These are the activations of a small neural network, seen along a few directions. Each row is one input.
Each table varies a few parts of the input and shows all the possible inputs, shuffled.
Descriptions start from the smaller parts, as in this example, which fits no table here: one of 6 places along a line, together with either a single point or one of 11 places around a ring or (one of 2 separate values, together with one of 8 places around a ring).
Shared parts are said once, and a part with two or three values counts as separate values.

Other details of the inputs shift rows strongly along two fixed directions, in all tables alike. That doesn't count.

Rows:
row 1: [ -8  -9  -1 -17   4 -10  -5  15   4   5   0  -6 -12   5   0   8]
row 2: [ -9 -13   0 -19   7  -7   1  13   3   0  -5  -8  -9  -2   0   7]
row 3: [ -6 -17  -4   5   1   8  13  -8  -3   4   4  11  19  16  10   2]
row 4: [-12 -11   1   2 -11   9  -3   4  -2   8  20   8  -2  -4   7  -2]
row 5: [ -1  -7  -3   6  -3  10 -16   1  14 -11  14 -10  -2   4  -2  -4]
row 6: [  2 -13  -8   7  -6 -12   0   4   6  -6   3 -10   9  -1  -5  -3]
row 7: [ 25  70  -6  -6  18 -14 -22 -29   2  -7 -41  54  10 -36  17  -3]
row 8: [ 17  78 -20 -17  18 -22 -18 -20   4  -4 -46  54   1 -40   4 -10]
row 9: [-15 -17  -1  -1  -4  -5  15 -12  -3   4   0   4  -2   4  -9  -1]
row 10: [ 27  91  39  46  -7  38  81  36 -79   2   2 -49 -34  26 -23  11]
row 11: [ 27  69  33  24   5  25  61  42 -45   0 -12 -45 -24  16 -17  14]
row 12: [ -3  -8  -6  -2 -13  -8 -11   4   3 -13   8 -11  -4   8  -3  -4]
row 13: [ -2  -9  -2 -19   6 -12  -7  14   1   8  10  -7 -19   5   8   6]
row 14: [-18 -16   4   4  -3   9  10  -6   0   1   5   6   2  -1   5  -7]
row 15: [  4 -13   0  -9  -2 -10  10  10  13   1  -4  -1   3  -1   0  13]
row 16: [  6  -7  -3   3  -4  10 -17   1  15 -11  23  -8 -10   4   4  -7]
row 17: [ 25 -20  -3   0 -11   7 -14   1   7   8  -4  -9   1   7  -9 -13]
row 18: [-12 -16   1   9   3   3  12  -6   1   5   5  11  14  11   1  -6]
row 19: [ -7  -8  11  -6  11  -1 -14   5   7   6   7  -9  -5   1   4  12]
row 20: [-17 -17   5   8  -1   6  12  -8   1   4   2   9   7   6   2  -7]
row 21: [  4 -15  -6  16   5   3  -7   3  11  -6   5  -6   9   2  -2  -4]
row 22: [ 12 -19 -10  16   3   5  -3   2   8  -6   2  -4  10   2   7   1]
row 23: [ 11  56 -23  -4   4 -16 -22 -24  -2 -12 -34  30   5 -30   4 -17]
row 24: [ -6 -15 -10  -3  -2   0  17 -14  -2   4   5   5  12  10  -3  10]
row 25: [ 12 -11  13 -14  -8  -3  -9   3  14  25  -8 -10   2   9  -3  -1]
row 26: [ -6 -11  -7  -4  -9  -4  -5   2   2 -13   2 -16   1  -1  -1  -4]
row 27: [  4  -8  -5  -6 -14  -8 -14   4   2 -14  16  -8 -11   9   2  -6]
row 28: [ -2 -13  -3  12   2   8  -9   0  11  -7   2 -10   6   0  -2  -3]
row 29: [ -1  -7  10  -9  12  -4 -14   3   7  11  17 -11 -12  -1  12   8]
row 30: [ -5 -11  -4   5   1  13 -11  -1  10 -12   6 -14   3  -2   0  -3]
row 31: [-12 -15  -5   0  -1  -6  16 -11  -1   4   4   6   6   8 -10   2]
row 32: [-18 -12   2   6  -7   7   2   0   0   6  11   8   1   2   3  -3]
row 33: [-12 -14  -4  -6 -13  -4  -2   1 -14   4  14   7 -11   2  -2   5]
row 34: [  1 -17   3 -12 -11  13   3  -2  -8  18   7   8  18   7  -8 -13]
row 35: [  9 -17 -12   7  -7 -10   3   2   5  -5   1  -9  10  -2   3   3]
row 36: [ -7 -13  15  -9  13   1  -9   3   4   0   1  -9   0  -4   4  11]
row 37: [ -5 -13  16  -2   9  -1  -8   3   7   0  -3  -4   4  -1  -1  12]
row 38: [  0 -13  16   2   8  -6  -5   5  10   0   1  -1   8   0  -2  11]
row 39: [  0  62 -22 -13   9 -13 -10 -41 -13  -5 -37  55  -7 -36   5 -18]
Description of these inputs: one of 3 separate values, together with either a single point or (one of 2 separate values, together with one of 6 places along a line).
Q: Changing only the choice among 3 separate values turns row 18 into row 21. The same change can be made to row 24. Which row results?
A: row 35
Q: List by row number the other rows that have the choice among 3 separate values in common with row 37.
A: row 1, row 2, row 7, row 8, row 11, row 13, row 15, row 19, row 25, row 29, row 36, row 38
Q: Which other rows does row 28 become when the place on the line of 6 takes its other values? List them by row number.
A: row 5, row 16, row 21, row 22, row 30

Rows:
row 40: [ 13  -5  12  11   2  -4  14  13   3   0  -3 -17   5   7  -7  10]
row 41: [ 10  -4  13   6   8   4   9  12   0  -1   1 -21   2   2   0   9]
row 42: [ -8  -3  11   2 -10   3  14   4 -15   4   8  -3  -8   7  -4   6]
row 43: [ -8  23 -33  -1   1  -5 -34 -41  12 -14 -19  50  12 -30   7 -29]
row 44: [ 14  33  -5  -8   4  -5   0   6  -9  -4  -8  -7 -20  -5  -2  -5]
row 45: [ -3 -13   5   9  -1  10  21   4 -11   9   2  -8   7  13  -3   4]
row 46: [  4  27 -14 -21  18 -16 -46 -28  22  -5 -26  41   8 -28  13 -10]
row 47: [ -51 -106  -22  -29  -15  -27  -28  -10   37   -1   27    9   10    9
    4   11]
row 48: [-9 -3  8  7 -2  6 17  8 -9  8 12 -3 -5  9  4  4]
row 49: [  5   5  13  -5  -3   0  -2  17  -6   3   4 -21 -13   1  -7   1]
row 50: [ -2 -13   4   8 -10   8  28   6  -6   7  -5  -7  13  14  -8   4]
row 51: [ 20  -6   1  14  -8   9  -2  11  -1 -11  22 -23   1   9  -2  -8]
row 52: [  4  30   3   7   3  11  11 -12 -12   8  -8  11  -1   2   0  -1]
row 53: [ 11  33   5  -1  12   5  -3  11  -5  -2  -6   0 -10 -10   4   2]
Q: Changing only one part turns row 46 into row 52. The same change can be made to row 44. Which row results?
A: row 47
Q: What do these inputs look like to the network?
A: one of 2 separate values, together with either a single point or one of 6 places along a line
Q: Which other rows does row 50 become when the choice among 2 separate values takes its other values? List them by row number.
A: row 40
